Each row has a name. Each piece below is followed by the name of the row it came from, unless a question asks for something else. Each question is about the rows just above it.

Columns, left to right: Z R M A G K
<95>: 0.416; -2.994; -0.026; 6.155; 5.885; -0.981
<63>: -2.512; -1.105; -0.025; 1.328; 3.376; 8.604
<113>: -1.143; 2.997; -0.014; -7.056; -6.439; 2.430
<55>: -1.291; -2.303; -0.027; 5.246; 5.970; 4.854
Which column holds -1.105; 2.997 top down? => R
Which row holds these entries in another order? 4.854; -1.291; -2.303; -0.027; 5.246; 5.970 => <55>

Columns, left to right: B T P J D C U Y
<14>: 2.805; 4.094; 4.166; 4.932; 5.384; 2.624; 4.458; 0.239
<105>: 2.749; -0.134; 3.547; 7.080; 4.263; 6.034; -2.276; 5.673
<58>: 1.386; 5.117; 3.707; 5.465; 4.163; 2.765; 3.443; 0.925
<138>: 2.805; 4.094; 2.454; 4.932; 5.384; 2.624; 4.458; 0.239
<34>: -2.695; -4.630; -4.000; 0.230; -1.206; 3.497; -1.946; 3.367
<150>: -2.253; -2.407; -1.934; 2.164; 1.005; 3.286; 0.435; 2.554
Count the entries of 2.805; 4.094; 2.454; 4.932; 5.384; 2.624: => 6
Which column holds 4.094; -0.134 top down? => T

Columns, left to right: V X S Q
<71>: 2.861; 4.851; -4.169; -4.169
<47>: -2.105; -5.084; -0.381; -1.387
<42>: 3.243; 3.195; 2.638; -5.847
<7>: 2.861; 4.851; 1.967; -4.169
<49>: 2.097; 5.679; 0.626; 4.851
<153>: 4.852; 6.507; -1.387; 5.064
Count the entries of -2.105; -5.084; -0.381; -1.387: => 4
The one value in <153> and <47>: => -1.387
The value that <71> holds more than once: => -4.169
Shared by <7> and <49>: => 4.851
-1.387; -5.847; -4.169; 4.851 is in which column, read top down? => Q
Count the entries of 2.861; 4.851: => 2

Columns, left to right: N E L W F
<78>: -3.708; -1.661; -3.475; -4.195; -0.925
<57>: -1.307; 5.484; -3.014; -9.193; 3.167
<59>: 2.366; -0.924; 2.366; 2.366; 2.366
<44>: -0.740; 1.419; -3.173; -6.401; 2.772
which: -3.708; -1.661; -3.475; -4.195; -0.925 => <78>
The value that <59> holds more than once: => 2.366
Number of entries in -3.708; -1.661; -3.475; -4.195; -0.925: => 5
Where do -0.740; 1.419; -3.173; -6.401; 2.772 appear? => <44>

Columns, left to right: zuno Mis zakog ved neru bekev lon kos nibob bubel
<72>: -0.112; -2.864; -0.772; 0.507; -0.592; 0.507; -1.482; -2.350; 2.289; 5.017
<131>: -0.592; 2.289; -2.864; -1.482; -0.914; 5.017; 0.507; -2.350; -0.773; -0.112
<10>: -1.775; -3.274; -2.603; -2.470; -0.514; -0.433; -3.210; 0.307; 4.723; 3.661
<91>: 2.114; 1.360; 2.592; -0.166; 2.999; -0.422; 0.949; -4.083; -1.248; 1.006
<125>: -0.112; -2.864; -0.772; -0.914; 0.152; 0.507; -1.482; -2.350; 2.289; 5.017
-0.592; -0.914 is in which column, read top down? => neru
Which value appears more than once in <72>? => 0.507
Put 5.017; 2.289; -2.350; -1.482; 0.507; -0.592; 0.507; -0.772; -2.864; -0.112 back in order: which row is it? => <72>
Number of entries in -0.592; 2.289; -2.864: => 3
The row with -0.592; 2.289; -2.864; -1.482; -0.914; 5.017; 0.507; -2.350; -0.773; -0.112 is => <131>
-1.482; 0.507; -3.210; 0.949 is in which column, read top down? => lon

Columns, left to right: vafez Pivop zozi Dilu
<3>: -3.599; -5.498; -1.212; -1.212
<70>: -2.431; -3.447; 4.484; -5.499
<80>: -1.258; 6.752; 5.206; -5.667
<61>: 1.559; 3.297; 3.297; -3.096
<84>: 1.559; 1.559; 1.559; 2.948
<87>: -3.599; -1.212; -1.212; -5.499
The value that <87> holds more than once: => -1.212
The one value in <87> and <70>: => -5.499
Repeated in <84>: => 1.559
The value that <61> holds more than once: => 3.297
Which row holds these entries in another order? 2.948; 1.559; 1.559; 1.559 => <84>
Which row holds these entries in another order? -5.499; -3.599; -1.212; -1.212 => <87>

Columns, left to right: naba Kot pegib sota Fivu
<109>: -2.554; -2.489; -4.042; 8.632; 2.653
<54>: -2.554; 8.631; -4.042; 8.632; -1.504
<56>: 8.632; -2.553; -2.489; -4.042; 2.653
How many entries does -2.554; 8.631 have? => 2
which: -2.554; 8.631; -4.042; 8.632; -1.504 => <54>
-1.504; 8.632; -4.042; 8.631; -2.554 is which row reordered? => <54>
8.632; -2.553; -2.489; -4.042; 2.653 is in which row? => <56>
2.653; -2.554; -2.489; -4.042; 8.632 is which row reordered? => <109>

Columns, left to right: Naki vaka pogi Puga bos Paza
<51>: -0.210; -0.568; -3.791; -0.211; -0.077; 0.098
<67>: -0.174; 0.020; -0.088; -0.017; 0.059; -0.615
<137>: -0.211; -8.531; -0.210; 0.403; -0.057; -0.210
<29>: -0.174; -0.615; -0.089; 0.059; 0.020; -0.017
Which row holds these entries in another order? -0.615; -0.174; -0.088; -0.017; 0.020; 0.059 => <67>
which: -0.174; 0.020; -0.088; -0.017; 0.059; -0.615 => <67>
Which value appears more than once in <137>? => -0.210
Which row holds these entries in another order? 0.059; 0.020; -0.017; -0.174; -0.615; -0.089 => <29>
Count the entries of -0.174; -0.615; -0.089; 0.059; 0.020; -0.017: => 6

Columns, left to right: vod sov duv muke ruk sil Fanub viliz
<92>: 0.066; 0.015; 0.027; -0.084; 0.060; 0.456; -1.015; -0.005
<43>: -1.134; -0.006; 0.252; 2.228; 0.060; 0.540; -0.005; 0.235
<118>: 0.235; -1.134; 2.228; 0.252; -0.267; 0.540; 0.060; 0.990
How many entries does 0.235; -1.134; 2.228; 0.252; -0.267; 0.540; 0.060 have? => 7
Number of entries in -1.134; -0.006; 0.252; 2.228; 0.060; 0.540: => 6
Which column holds this, read top down? 0.066; -1.134 => vod
-1.134; -0.005; 0.235; 0.252; -0.006; 0.060; 2.228; 0.540 is which row reordered? => <43>
which: 0.235; -1.134; 2.228; 0.252; -0.267; 0.540; 0.060; 0.990 => <118>

Columns, left to right: pak Kilas gofo Rido
<50>: 2.630; 2.630; 0.857; 1.826
<66>: 2.445; -7.570; 5.711; 3.253
<90>: 2.873; 7.039; -6.741; 3.264
<13>: 1.199; -1.851; -1.986; 1.826
<141>: 2.663; -4.280; 2.926; 3.471
-1.986; 1.826; -1.851; 1.199 is which row reordered? => <13>
How many entries does 2.663; -4.280; 2.926 have? => 3
Shared by <13> and <50>: => 1.826
Repeated in <50>: => 2.630
Put -1.851; 1.826; 1.199; -1.986 back in order: which row is it? => <13>
Which column holds this, read top down? 7.039; -1.851 => Kilas
Which row holds these entries in another order? 3.253; 2.445; -7.570; 5.711 => <66>

Columns, left to right: tum raseb Dudop kenar viga dar
<40>: 0.133; -0.039; 0.720; -0.160; 0.065; -0.215
<111>: -0.021; -0.272; -0.224; -0.106; 0.107; 0.153
<181>: 0.529; -0.263; 0.034; -0.212; -0.242; 0.143
<198>: -0.061; 5.772; 0.328; -0.288; 0.080; -0.156
<145>: -0.162; 5.966; 0.334; -0.274; -0.134; -0.085
<149>: -0.250; 6.984; -0.123; -0.284; -0.138; -0.097
<162>: 0.005; 0.261; 7.073; -0.340; 0.016; 0.092
<104>: 0.036; -5.298; 0.302; 0.345; -0.024; -0.006
<180>: -0.263; 0.529; -0.242; 0.034; -0.211; 0.143
<204>: -0.038; 0.534; 6.708; -0.580; 0.044; 0.413
<41>: -0.208; 0.813; -6.254; 0.249; -0.080; -0.040
Which column holds this, read top down? -0.006; 0.143; 0.413 => dar
which: -0.250; 6.984; -0.123; -0.284; -0.138; -0.097 => <149>
-0.162; -0.250; 0.005; 0.036; -0.263; -0.038 is in which column, read top down? => tum
Which row holds these entries in another order? -0.263; -0.242; -0.211; 0.034; 0.143; 0.529 => <180>
Count the entries of -0.061; 5.772; 0.328; -0.288; 0.080; -0.156: => 6
Number of entries in 0.036; -5.298; 0.302; 0.345; -0.024: => 5

Columns, left to right: neki vanev sal zav bev sedet rolet sitir zotaz
<27>: -0.043; -0.326; 1.089; -0.196; 0.691; 2.854; 7.622; -0.255; -0.101
<130>: -0.185; 0.202; 5.537; 6.129; 0.692; -0.008; -0.028; 0.171; -0.500
<127>: 1.125; 5.573; 4.996; 0.061; 0.362; 1.090; 2.854; 0.115; -0.218
<2>: -0.326; -0.196; -0.043; 2.854; 7.622; 1.089; 0.692; -0.101; -0.255
Put -0.218; 0.061; 0.115; 0.362; 1.090; 1.125; 2.854; 4.996; 5.573 back in order: which row is it? => <127>
Shared by <2> and <127>: => 2.854
The one value in <130> and <2>: => 0.692
Which value is in both <127> and <27>? => 2.854
Which row holds these entries in another order? -0.196; -0.043; 2.854; 7.622; 1.089; 0.692; -0.101; -0.255; -0.326 => <2>
Number of entries in -0.043; -0.326; 1.089; -0.196; 0.691; 2.854; 7.622; -0.255: => 8

Columns, left to right: Riba fiva giru Pul Fafo Kosod
<52>: 2.662; -3.717; -5.824; 6.907; -6.580; -8.946
<33>: -6.580; -3.717; -8.946; 2.661; 6.907; -5.824
<151>: 6.287; -6.928; 2.621; -6.460; -8.947; -6.432
<45>: 0.657; 1.044; 7.248; -6.646; 1.492; 7.950
<186>: 0.551; -3.520; -1.983; 6.778; 3.473; -1.379
<23>: -8.147; 6.886; -2.916; 2.112; -5.127; 6.158
<195>: 1.923; -0.955; -1.466; 6.677; 4.712; -4.553
<199>: 5.738; 2.148; 7.392; -2.768; -2.129; 0.920
<30>: -5.878; -1.280; -2.978; -0.653; -4.368; -4.421
<75>: 8.406; -3.736; -6.992; -1.735; 4.523; -1.139
Put -8.946; -6.580; 6.907; -5.824; -3.717; 2.662 back in order: which row is it? => <52>
Count the entries of 1.923; -0.955; -1.466; 6.677: => 4
How many entries does 5.738; 2.148 have? => 2
How many entries does 2.662; -3.717; -5.824 have? => 3

Columns, left to right: gegov Tafe pog sipab Teg
<161>: -0.252; 4.283; 1.429; -0.197; -1.045
<183>: 1.106; 2.484; 8.603; 5.522; -4.744
<36>: -4.676; -1.796; -4.676; -4.061; -2.668
<148>: 5.827; 4.951; -0.567; 2.678; -2.036
<60>: -4.252; -6.560; -8.404; -1.393; -2.011
<107>: 4.356; 6.216; 0.887; 4.016; -4.567
<115>: -0.252; 4.283; 1.429; -0.197; 0.901
<89>: 1.107; 8.603; 5.521; 5.521; 2.484
<142>: 1.107; 8.603; 5.522; -4.744; 2.484
<191>: 4.951; -0.567; 2.678; -2.037; 5.827
Put 2.678; -2.036; 5.827; 4.951; -0.567 back in order: which row is it? => <148>
Which row holds these entries in another order? 5.827; -2.037; 2.678; -0.567; 4.951 => <191>
Which row holds these entries in another order? -4.744; 1.107; 2.484; 5.522; 8.603 => <142>
4.283; 1.429; -1.045; -0.252; -0.197 is which row reordered? => <161>
-0.197; -1.045; 4.283; 1.429; -0.252 is which row reordered? => <161>
Repeated in <89>: => 5.521
Repeated in <36>: => -4.676

